These are the activations of a small neural network, seen along a few directions. Each row is one input.
In each table, some parts of the input vary, and every possible input appears once, in random order.
Descriptions start from the smaller parts, as in this example, which fits no table here: one of 3 separate values, together with either a single point or one of 9 places around a ring or (one of 4 places along a line, together with one of 8 places around a ring).
Shared parts are said once, and a part with two or three values counts as separate values.

Other details of the inputs shift rows strongly along three fixed directions, in all tables alike. That doesn't count.

Rows:
r1: [-15.8  12.9   0.4  12.2 -24.0  -2.4 -16.2  22.2 -26.0  20.7 -22.3]
r2: [ 12.9  -3.2  25.7  10.4  37.6   6.0  44.8 -40.8  45.8 -33.1   4.7]
r3: [-25.5   7.8  -6.4  17.1  -8.2  -6.0 -33.0  15.1 -31.1  27.6 -11.7]
r4: [  9.8  12.7 -36.4 -20.4  41.0  32.6  23.5 -29.4 -19.9 -46.0  44.1]
r5: [-24.7  15.7  -4.3  11.9 -25.9   5.5 -32.1  15.1 -16.9  31.7 -18.8]
r6: [-15.4  13.6 -34.5 -22.9  -5.2  35.4   0.7   3.2 -50.6 -16.3  13.4]
r7: [ -4.0  20.1  48.9  34.6  17.1  -7.0  31.8 -50.1  -7.5 -12.4 -36.4]
r8: [-24.6   4.5   2.2  14.9 -24.5  -0.6 -13.1  16.2 -25.9   6.5  -8.1]
r9: [-21.0  16.3 -20.3  21.1 -31.4  -9.7 -28.6 -10.7 -21.5  -3.1  -9.5]
r10: [-20.5  11.8  -4.3  16.1  -9.5  -7.0 -34.8  17.7 -30.7  33.1 -15.0]
r11: [ 39.4 -30.1 -25.1 -39.0  -1.7  -9.2 -15.1  38.4  32.2  -3.0  37.6]
r12: [ 38.6 -34.0 -42.6 -25.1  -5.7 -32.9 -14.3  16.1  27.5 -37.3  31.2]
r13: [-19.4  20.1 -44.6 -29.3  -4.5  42.6 -16.5  -0.5 -43.8  -1.1  10.6]
r14: [-11.7  12.5  63.6  27.2  28.2   7.4  34.5 -28.4  -4.3   9.8 -44.3]
r15: [ -2.9  23.9 -31.7 -27.2  -8.0  38.8  -2.2   7.2 -48.4  -1.1  12.7]
r16: [ 32.1 -28.9  24.8 -43.3  59.9  28.0  55.4 -36.2  51.9 -36.7   2.1]
r17: [ 48.0 -36.5 -52.9 -34.4  -9.7  -7.3  12.8  24.8  31.3 -52.9  40.3]
r18: [ -1.3  21.5  21.6 -12.2  33.2  31.4  64.7 -56.8 -26.4  -1.8   6.1]
r19: [-21.0  12.8  55.1  26.7  17.0  -2.4  40.8 -52.8   9.0  32.9 -22.5]
r20: [ 19.3   9.1  13.3 -44.6  56.4  58.3  47.1 -47.1   5.2 -23.3   8.7]
r21: [ 35.2 -24.8 -50.5 -32.1   2.1 -39.4 -13.6  24.4  34.2 -35.7  25.1]
r22: [ -6.9  20.6 -25.5 -23.8   3.1  36.5 -15.3  -2.2 -49.2   6.7  35.5]
r23: [ 23.5 -24.9  52.7  22.7  20.7 -56.7  27.5 -19.8  93.2 -14.7 -37.5]
r24: [-31.1   4.0  32.0  20.0   4.0   8.7   0.2 -18.2  -3.5   7.3 -17.5]
r25: [ -6.2  30.8 -50.2 -21.6  -4.9  15.6   1.7 -10.8 -48.3 -34.5  10.9]
r26: [ 31.0 -32.0  17.1   2.0 -33.3 -38.8 -10.3  56.6  54.4  15.8  -5.5]
r27: [ 12.8 -23.3  37.4  42.5  -0.6 -34.1  11.3 -12.2  59.6  -3.9 -24.6]
r28: [  5.9 -46.5   4.3   5.8 -30.8 -40.0 -24.2  48.3  62.8  10.0  -7.0]
r29: [  2.7 -11.3   9.2  38.6 -31.5 -46.8  -7.5  37.3  38.8  -0.8  -6.2]
r30: [ 34.8 -46.1 -44.5 -50.9  10.7  -6.8  -7.8  35.6  29.6 -28.3  43.9]
r31: [  4.5 -15.9  25.0  14.3 -31.3 -24.2 -24.2  32.8  46.4  30.0 -10.8]
r32: [-13.0  15.4   2.0  12.0 -24.9  -0.3 -16.4  21.9 -25.0  24.2 -21.2]
r33: [-29.5   1.4  -1.4  19.1 -10.4  -4.9 -29.6  11.1 -29.5  16.4  -0.3]
r34: [ 19.9   4.4 -18.6 -44.1  46.8  39.7  18.6 -20.1 -20.4 -16.4  21.3]
r35: [-21.1  14.2   9.3  12.1 -30.2   8.5 -26.3  11.1 -11.9  28.8  -0.1]
r36: [-14.3   9.0 -20.5  33.3 -12.7  -8.5 -25.8  -3.8 -29.7   3.0  -0.1]
r37: [-15.4  16.2   1.7  16.3 -12.3  -3.7 -34.8  17.6 -27.1  39.2  -9.2]
r38: [-14.3  12.1  53.9  27.7  32.4  -9.5  38.5 -50.1  -4.1  36.2 -15.6]
r39: [-10.8  14.0  14.1  12.3 -29.0   3.3 -12.2  17.8 -20.0  22.3  -3.8]
Each input here is: one of 3 separate values, together with either a single point or one of 4 places along a line or one of 8 places along a line.
Changing only the choice among 3 separate values turns r29 into r2. The same change can be made to r25. Which row results?
Answer: r23
List by row number the other rows that have the choice among 3 separate values in common with r30.
Answer: r3, r4, r10, r11, r12, r21, r22, r33, r34, r36, r37, r38

Rows:
r40: [ 10.4 -44.6   4.2  -6.5 -19.7 -30.1 -19.3  36.7  45.6  30.1  16.5]
r41: [ 10.9  15.1  17.4 -11.2  32.2  27.9  45.7 -36.4 -11.2 -30.7  -7.8]
r42: [-24.2  11.4  35.5  52.7 -11.2 -26.7  -8.7 -18.4  12.4   9.3 -36.3]
r43: [-15.4  10.0  27.7  45.9  -9.9 -28.6   6.6  -4.1  -8.9  18.8 -23.5]
r44: [-19.8   8.4 -88.2  -5.6 -36.0  -2.7 -38.5  11.1 -43.5 -14.2  45.1]
r45: [-26.5   7.7  25.5  56.4   7.9 -38.1 -11.7 -20.6  -2.0  17.5 -25.9]
r46: [-37.1  27.2   0.6  -0.1 -13.5  33.5 -12.8   3.2 -71.5  46.5   0.5]
r47: [  7.6   6.0  14.3   6.8  30.9   2.7  29.3 -46.1  19.5 -31.1  -2.6]
r48: [  5.7   9.6  19.9 -34.3  21.5  39.8  44.6 -32.0   5.2   1.0  -9.7]
r49: [ 21.6 -28.7 -18.3   5.7 -24.5 -57.1 -30.0  48.6  36.9  -2.5   2.1]
r50: [ 28.3 -26.3   6.5  -9.6 -35.0 -20.6 -15.9  46.4  48.0  29.1  15.0]
r51: [-19.3  13.9  38.0  47.7 -22.5 -21.1   3.2 -11.8   7.1  10.4 -35.5]
r52: [  6.9   0.3  27.5   1.5  17.8  14.3  47.0 -36.4  16.3 -33.6 -13.4]
r53: [-20.4  -1.8  46.6  25.4 -13.2  -6.7   2.2   0.7   2.7  49.6 -16.1]
r54: [ 10.7  -7.8  42.5 -15.4  43.4  36.2  24.7  -3.1   7.2  -6.8 -11.4]
r55: [  3.2   3.2  16.5  -6.6  49.5  19.6  32.7 -48.6   1.2 -39.7 -11.0]
r56: [ 18.6 -34.3   4.0 -21.3 -25.3 -27.9 -24.3  57.9  42.0  32.3 -19.7]
r57: [-13.7   7.4  40.5  53.2  -9.7 -46.2 -19.6   9.9   8.8  23.9 -44.1]
r58: [-17.6  15.2 -83.7 -17.7 -29.9   8.7 -52.6  21.6 -48.9 -19.3  26.4]
r59: [-16.7   2.4 -50.5 -23.9 -31.0  37.1 -38.9  36.7 -30.5  -3.5  30.3]
r60: [ -9.2   9.2  47.9  57.1 -21.9 -46.5  -2.4   6.4  14.4  25.8 -40.8]
r61: [-52.8  46.8 -21.7  -5.7  -6.3  46.7 -31.7 -14.8 -79.1  37.8 -19.0]
r62: [-39.5  62.0 -30.7  14.1 -19.9  34.2 -13.3 -18.5 -94.8   3.9  -3.4]
r63: [ 47.1 -33.3 -47.5 -48.7  29.8 -11.6  10.2  -2.0  43.2 -58.0  43.0]
r64: [ 10.6  -2.2  46.9 -12.2  28.4  38.2  36.8  -3.7   8.7  -5.7 -11.6]
r65: [-18.3  -6.3 -62.6 -34.5 -16.0  23.4 -48.8  32.4 -48.8  23.5  41.7]
r66: [  9.0  13.7   9.8  -8.0  52.2  15.0  36.8 -44.7 -16.0 -26.6   3.3]
r67: [  4.9  12.3  11.6   0.5  41.2  13.4  38.4 -61.0   6.3 -35.9   5.5]
r68: [ 40.2 -44.0 -14.5 -63.6  33.9  16.8  16.7  20.9  22.4  -7.1  40.6]
r69: [ 12.3  17.3   8.3  -8.8  38.0  21.3  50.0 -43.8 -17.2 -26.9   8.0]
r70: [ 11.7 -27.6 -24.6  17.2 -17.9 -61.0 -32.3  28.9  40.1  -2.0   8.9]
r71: [-26.8   7.3  30.6  47.6 -12.7 -20.9  -6.7 -14.9   8.8   4.1 -36.2]
r72: [-15.1   5.6 -71.3 -45.4 -39.4  26.2 -39.0  29.6 -30.0  12.3  23.1]
r73: [-46.8  58.7 -28.5  27.7 -21.4  26.4  -7.3 -36.9 -85.2   5.5   5.9]
r74: [-18.1   7.6  37.8  59.2  -3.7 -48.8 -22.4  -6.5  19.2  19.4 -41.3]
r75: [ 10.4  10.6  21.3   7.6  20.2   3.8  44.0 -44.2  15.0 -25.3  -1.6]
r76: [ 42.5 -34.8 -43.2 -40.3   7.3  -6.8  34.8  -1.0  37.9 -51.4  49.3]
r77: [  7.5  19.2  12.8  -3.4  26.9  24.0  47.2 -51.8  -2.4 -33.6   1.0]
r78: [ 33.3 -25.6   5.1 -16.8 -29.0 -17.2 -18.0  59.9  36.2  32.9  12.0]
r79: [ -1.5  -0.1  60.4  30.2  -1.4 -15.6 -21.4  22.9  13.4  62.8 -30.9]
r80: [ 11.3   9.4  21.3 -39.7  27.9  42.2  43.3 -20.5  -4.6   3.7 -14.5]
r81: [-42.8  47.7 -14.9   7.2 -11.4  49.7 -30.0 -19.2 -74.6  38.5  10.7]
r82: [ 50.1 -34.6 -36.0 -57.2  24.2   0.8  16.6  15.4  33.7 -56.2  29.6]
r83: [  7.4   5.4  15.2 -14.5  45.6  25.5  36.1 -35.1 -11.3 -36.3 -12.1]
r84: [ 10.5 -37.3   8.0  -0.4 -15.1 -14.8 -32.7  55.8  44.7  10.8  -1.1]
r85: [-13.2  10.5 -85.4 -17.4 -26.1   0.1 -40.2  29.2 -62.1  -9.4  38.6]
r86: [ 11.3 -27.8 -27.0  17.8 -31.2 -57.3 -23.6  25.7  46.4  -5.4  15.3]
r87: [-13.5   0.5  50.5  49.1 -22.9 -31.5   2.2  10.6  13.6  16.1 -50.6]
r88: [ 52.6 -35.6 -15.0 -58.7  35.2  18.4   4.8  12.0  42.3 -10.9  43.0]
r89: [ 11.8 -29.1   8.9  -3.0 -36.2  -8.3 -11.9  53.6  43.0   6.8   4.4]
Changing only one part turns r53 into r46. The same change can be made to r50. Which row results?
Answer: r78
Changing only one part turns r57 into r74. The same change can be made to r56. Which row results?
Answer: r61
What do these inputs look like to the network?
Answer: one of 5 places around a ring, together with either one of 4 separate values or one of 6 places along a line
List by row number the other rows that have the place on the ring of 5 in common with r72.
Answer: r40, r42, r44, r47, r59, r67, r71, r81, r86
Which other rows does r54 become when the choice among 4 separate values takes its other values? List them by row number.
Answer: r56, r68, r79
Start at r75 and move only the place on the ring of 5, one step at a time. The first step leads to r60. Which rows follow, in order?
Answer: r49, r63, r67
Which other rows does r75 become when the place on the line of 6 takes its other values? List them by row number.
Answer: r51, r52, r73, r76, r77
Which other rows does r43 become when the place on the line of 6 takes its other values? List them by row number.
Answer: r41, r60, r62, r69, r87
